These are the activations of a small neural network, seen along a few directions. Each row is one input.
In each table, some parts of the input vary, and every possible input appears once, in random order.
A made-up example of a description, with smaller parts first: one of 8 places around a ring, together with either a single point or one of 11 places along a line or (one of 3 separate values, together with one of 6 places along a line).
Shared parts are said once, and a part with two or three values counts as separate values.

Other details of the inputs vary at random and push rows far along two fixed directions, the same in every table; ignore that.
These rows show it; all are for the same input, with only those details redrawn:
[1, -10, 33, -26, -6, -21, -13, 3, 6, 3, -9, 0, 15]
[3, 6, -2, 22, -17, 7, 8, 1, -1, 14, -11, 18, -5]
[-9, -23, 19, -32, 12, -5, -30, -9, -6, -40, 24, -28, 9]
[3, 6, -3, 22, -17, 7, 8, 1, -1, 14, -11, 18, -5]
[2, -10, 33, -26, -5, -21, -13, 3, 6, 3, -8, 0, 15]
[1, -10, 33, -26, -5, -20, -13, 3, 6, 3, -9, 0, 15]
[3, 6, -2, 22, -17, 7, 8, 2, -1, 14, -10, 18, -5]
[3, 6, -3, 22, -17, 7, 9, 1, -1, 14, -11, 18, -5]

Rows:
row 1: [-7, -18, -53, -5, 11, 5, 0, -16, -4, -26, 20, -14, 8]
row 2: [3, 3, -35, -4, 10, -16, 19, -9, 4, 21, -13, 13, 10]
row 3: [-7, 4, -16, 6, 18, 21, 0, -14, -10, -30, 27, -16, -18]
row 4: [-13, 4, -16, 6, 12, 24, -3, -1, -10, -31, 19, -25, -21]
row 5: [4, 12, -1, 19, -7, 4, 9, -3, -3, 16, -12, 18, -9]
row 6: [5, 8, -4, 17, -19, 10, 15, 6, 6, 12, -8, 15, -8]
row 7: [-4, 4, -15, 11, 20, 19, 0, -16, -8, -22, 35, -20, -7]
row 8: [1, -8, 33, -29, -4, -16, -10, 13, 11, -2, -13, -3, 10]
row 9: [1, -21, -7, -36, 4, -38, -8, -4, 8, 10, -14, 2, 35]
row 10: [7, -6, 31, -25, -4, -19, -6, 6, 15, 9, 3, -8, 25]
row 11: [9, 9, -2, 19, -3, 3, 6, 6, -3, 20, -7, 17, -8]
row 12: [-10, -12, 19, -39, 22, -3, -21, 0, 0, -43, 22, -33, 0]
row 13: [2, -2, -35, 1, 5, -16, 11, -11, -1, 20, -15, 16, 14]
row 14: [-1, 11, -3, 18, -16, 11, 9, 14, 1, 13, -19, 6, -11]
row 15: [-1, 21, 0, 15, 2, 5, 12, 7, -3, 17, -18, 6, -16]
row 16: [3, 18, 1, 15, 1, 6, 15, 5, 0, 14, -15, 15, -16]
row 17: [3, 6, -3, 22, -17, 7, 9, 1, -1, 14, -11, 18, -5]
row 18: [0, -4, 36, -25, 7, -21, -15, 5, 2, 3, -16, 0, 8]
row 19: [-5, -7, -16, 19, 4, 21, -9, -13, -10, -24, 32, -16, 0]
row 20: [3, -12, -7, -43, 12, -38, 5, -3, 16, 12, -10, -3, 28]
row 21: [4, 16, -4, 13, -9, 8, 22, 4, 9, 14, -7, 13, -13]
row 22: [8, 3, -4, 22, -13, 6, 4, 11, -1, 18, -6, 17, -4]
row 23: [-3, 8, -1, 23, -14, 7, 2, 9, -6, 15, -21, 9, -8]
row 24: [0, -10, 35, -24, -3, -19, -17, 10, 4, 0, -15, -1, 12]
row 25: [-2, -2, -20, 6, 14, 23, 0, -1, -5, -28, 33, -19, -17]
row 26: [-13, 1, -12, 12, 14, 20, -14, -7, -20, -27, 12, -19, -16]
row 27: [-4, -2, -14, 15, 14, 18, -8, -17, -13, -22, 31, -16, -3]
row 28: [8, 16, -3, 18, -6, 6, 22, 3, 10, 21, 3, 8, -1]
row 29: [8, -11, 29, -29, -3, -18, -10, 15, 13, 6, -2, -3, 14]
row 30: [-2, 0, -17, 6, 21, 20, -3, -6, -11, -25, 30, -16, -17]
What do these inputs look like to the network?
Answer: one of 5 places around a ring, together with either a single point or one of 5 places along a line
The inputs of row 19 and row 7 match in every part but the place on the ring of 5. If row 24 is changed in the same way as row 19 into row 7, which row does it become?
Answer: row 16
Start at row 22 and move only the place on the ring of 5, one step at a time. The first step leads to row 29. Which rows follow, in order?
Answer: row 25, row 30, row 11

Rows:
row 31: [6, -1, 18, -13, -11, -18, 3, 7, 11, 20, -17, 11, 13]
row 32: [1, -10, 46, -30, -1, -17, -20, 9, 6, -5, -2, -10, 13]
row 33: [-7, -11, -6, -14, 12, -1, -12, -4, -6, -20, 11, -17, 1]
row 34: [3, 9, -18, 18, -1, 9, 13, 1, -1, 9, 0, 6, -7]
row 35: [-4, -14, -2, -16, 7, -1, -11, -4, -1, -21, 16, -15, 6]
row 36: [-3, -12, -7, -8, 5, 2, -11, -4, -4, -17, 14, -13, 5]
row 37: [2, 1, -11, 16, -7, 7, 4, -5, -3, 4, 1, 8, -2]
row 38: [2, 7, -14, 14, 2, 6, 9, -2, -2, 7, 3, 6, -5]
row 39: [-8, -8, 0, -11, 10, 0, -12, -7, -6, -21, 10, -14, 0]
row 40: [-6, -8, -2, -10, 11, 0, -13, -8, -8, -20, 11, -13, 0]
row 41: [-1, 4, -15, 10, -3, 6, 8, 1, -1, 2, -5, 5, -8]
row 42: [6, 0, 20, -9, -10, -19, 2, 5, 9, 22, -17, 12, 13]
row 43: [2, 7, -13, 10, 0, 7, 12, 0, 2, 5, 2, 4, -6]
row 44: [1, 8, -11, 11, 0, 9, 10, -1, 1, 3, 2, 3, -7]
row 45: [4, 3, 17, -13, -7, -19, 5, 8, 10, 21, -24, 11, 9]
row 46: [-7, -9, -6, -10, 13, 0, -12, -6, -7, -21, 11, -14, 2]
row 47: [2, 7, -10, 14, 1, 7, 8, -4, -2, 5, 2, 5, -6]
row 48: [2, 1, -15, 16, -5, 6, 5, -3, -3, 4, 1, 8, 0]
row 49: [-2, 8, 4, 18, -7, 15, 2, 6, -5, 0, -4, 4, -15]
row 50: [7, 9, 35, -6, -7, -9, 1, 13, 9, 19, -15, 8, 1]
row 51: [1, 9, -9, 14, -1, 7, 10, -3, -1, 5, 1, 5, -7]
What do these inputs look like to the network?
Answer: one of 3 separate values, together with either a single point or one of 6 places around a ring
The inputs of row 45 and row 44 match in every part but the choice among 3 separate values. If row 49 is changed in the same way as row 45 into row 44, which row does it become?
Answer: row 50
Which other rows agree with row 35 in the choice among 3 separate values? List them by row number.
Answer: row 31, row 32, row 36, row 37, row 42, row 48
Change only the choice among 3 separate values in row 35. List by row number the other rows that result.
Answer: row 41, row 43

Rows:
row 52: [6, 11, -28, 36, -18, 14, 20, 3, -1, 22, -14, 25, -12]
row 53: [5, 1, 50, -13, -13, -14, -10, 12, 7, 15, -14, 6, 9]
row 54: [-10, -12, -37, 12, 9, 27, -7, -12, -13, -41, 32, -19, -12]
row 55: [-8, -22, 12, -40, 16, -17, -24, -6, -1, -27, 11, -27, 18]
row 56: [-7, -19, 20, -46, 25, -17, -26, -2, -1, -31, 16, -30, 12]
row 57: [7, 18, -21, 37, -6, 16, 21, 0, -2, 22, -7, 21, -14]
row 58: [3, 24, -1, 46, -20, 30, 17, 14, -4, 17, -12, 19, -29]
row 59: [8, 3, 26, -21, -3, -23, 5, 7, 15, 22, -13, 8, 13]
row 60: [9, -2, 16, -18, -8, -27, 2, 9, 12, 30, -21, 11, 21]
row 61: [4, 18, -23, 35, -12, 17, 22, 2, -2, 19, -12, 22, -19]
row 62: [7, 14, -30, 40, -19, 14, 25, 3, 3, 27, -12, 25, -7]
row 63: [-11, -11, -38, 12, 9, 26, -8, -16, -14, -41, 28, -20, -10]
row 64: [-8, -11, -34, 13, 10, 26, -7, -13, -12, -38, 36, -19, -9]
row 65: [2, 23, 1, 46, -18, 29, 16, 7, -5, 14, -10, 18, -28]
row 66: [1, 23, -1, 45, -19, 30, 16, 10, -5, 13, -13, 18, -30]
row 67: [-8, -21, 16, -39, 18, -19, -26, -9, -4, -28, 14, -25, 17]
row 68: [-12, -11, -32, 12, 10, 26, -8, -19, -14, -42, 33, -19, -11]
row 69: [-8, -23, 46, -40, 12, -5, -39, 1, -3, -41, 25, -37, 9]
row 70: [-12, -6, -8, 20, 3, 37, -18, -4, -19, -46, 31, -23, -23]
row 71: [8, 20, -22, 38, -12, 17, 24, 0, 0, 24, -6, 23, -16]
row 72: [7, 3, 21, -22, -5, -24, 6, 12, 16, 23, -21, 8, 14]
row 73: [9, 3, 25, -22, -4, -26, 6, 11, 17, 25, -18, 7, 17]
row 74: [4, 17, -24, 33, -7, 14, 22, -1, -1, 20, -5, 15, -12]
row 75: [5, 3, 25, -21, 0, -25, 1, 8, 9, 22, -24, 11, 11]
row 76: [5, 25, 0, 49, -20, 30, 19, 13, -3, 20, -9, 21, -28]
row 77: [-8, -16, 21, -42, 25, -17, -24, -8, -2, -29, 17, -29, 13]
row 78: [7, -3, 19, -21, -10, -27, 2, 11, 14, 25, -24, 11, 21]
row 79: [6, -4, 19, -19, -8, -25, 1, 3, 12, 21, -20, 10, 20]
row 80: [2, 18, -2, 48, -24, 27, 13, 6, -7, 15, -12, 22, -22]
row 81: [5, 15, -28, 41, -14, 12, 21, -1, -3, 26, -11, 25, -9]
row 82: [10, 0, 21, -14, -12, -24, 3, 10, 12, 30, -20, 17, 17]
row 83: [6, 4, 20, -20, -1, -26, 2, 11, 10, 25, -22, 9, 10]
row 84: [-13, -8, -37, 14, 12, 25, -8, -19, -17, -37, 29, -20, -9]
row 85: [-10, -9, -34, 14, 11, 26, -6, -17, -13, -38, 35, -20, -6]
row 86: [-6, -19, 19, -44, 19, -14, -21, -2, 3, -32, 19, -29, 11]
row 87: [10, 3, 27, -20, -4, -24, 4, 11, 14, 27, -18, 12, 13]
row 88: [-11, -10, -33, 15, 11, 27, -10, -19, -17, -40, 32, -17, -13]
row 89: [5, -4, 15, -20, -7, -26, 0, 9, 10, 24, -22, 8, 18]
row 90: [-4, -22, 18, -40, 19, -18, -27, -9, -4, -27, 19, -27, 19]
row 91: [-7, -18, 19, -44, 19, -14, -21, -5, 2, -32, 16, -28, 10]
row 92: [3, 13, -30, 39, -15, 13, 20, 1, -4, 23, -18, 25, -12]
row 93: [4, 13, -26, 40, -13, 13, 19, -3, -5, 22, -14, 26, -10]
row 94: [-7, -25, 16, -42, 18, -18, -28, -3, -2, -29, 14, -26, 17]
row 95: [4, 13, -33, 39, -14, 13, 21, 3, -4, 24, -16, 24, -12]
row 96: [5, 1, 21, -23, -3, -23, 3, 7, 13, 17, -19, 5, 13]
row 97: [2, 15, -28, 31, -7, 14, 21, 3, -1, 18, -9, 14, -14]
row 98: [-10, -4, -34, 11, 18, 27, -4, -12, -13, -36, 35, -25, -14]
row 99: [8, 5, 25, -18, 1, -26, 3, 7, 11, 27, -18, 10, 14]
row 100: [-7, -17, 21, -43, 20, -14, -21, -8, 2, -32, 20, -29, 12]
row 101: [4, 18, -21, 35, -6, 15, 20, -2, -4, 19, -10, 20, -15]
row 102: [7, -2, 18, -17, -7, -26, 1, 5, 11, 28, -19, 10, 21]
row 103: [-4, -17, 23, -43, 25, -16, -24, -3, 0, -27, 19, -29, 14]
row 104: [5, 3, 25, -21, -3, -24, 4, 6, 14, 21, -19, 7, 15]
row 105: [-13, -2, -35, 12, 16, 27, -3, -14, -15, -37, 28, -23, -17]
row 106: [5, 19, -23, 36, -11, 15, 25, 1, 3, 22, -7, 19, -11]
row 107: [5, 7, 52, -13, -8, -11, -6, 14, 9, 16, -14, 3, 3]
row 108: [-10, -3, -32, 12, 20, 26, -5, -12, -15, -36, 35, -22, -16]
row 109: [-10, -10, -32, 14, 10, 27, -7, -17, -14, -39, 37, -18, -10]
row 110: [-13, -3, -33, 11, 18, 26, -5, -17, -15, -38, 32, -24, -15]
row 111: [2, -1, 47, -14, -15, -13, -11, 14, 6, 12, -21, 6, 5]
row 112: [7, 3, 26, -20, -3, -23, 2, 5, 11, 22, -19, 10, 11]
row 113: [9, 4, 27, -21, -5, -25, 7, 12, 16, 26, -17, 11, 13]
row 114: [6, -2, 19, -15, -11, -23, 2, 7, 9, 25, -26, 17, 13]
row 115: [-8, -10, -35, 16, 14, 26, -9, -13, -17, -36, 33, -17, -10]
row 116: [-5, -22, 19, -40, 16, -15, -27, -9, -1, -29, 23, -26, 18]
row 117: [5, 5, 21, -19, -1, -25, 3, 8, 9, 23, -24, 10, 9]
row 118: [7, -2, 20, -19, -12, -26, 4, 8, 13, 25, -26, 16, 16]
row 119: [-12, -10, -35, 14, 12, 25, -10, -15, -18, -38, 25, -16, -13]
row 120: [8, -1, 21, -17, -7, -30, 2, 10, 11, 31, -23, 15, 20]
row 121: [6, 17, -24, 35, -13, 16, 24, 5, 0, 22, -11, 22, -17]
What do these inputs look like to the network?
Answer: one of 2 separate values, together with one of 5 places around a ring, together with either a single point or one of 6 places around a ring
The inputs of row 109 and row 59 match in every part but the choice among 2 separate values. If row 53 is changed in the same way as row 109 into row 59, which row does it become?
Answer: row 107
The inputs of row 87 and row 82 match in every part but the choice among 2 separate values. If row 96 is changed in the same way as row 87 into row 82, which row does it become?
Answer: row 63
Change only the place on the ring of 6 in row 106. List by row number the other rows that result.
Answer: row 57, row 59, row 71, row 74, row 99
Start at row 107 and move only the place on the ring of 5, one step at a time. The first step leads to row 65. Which rows follow, in order?
Answer: row 66, row 58, row 76
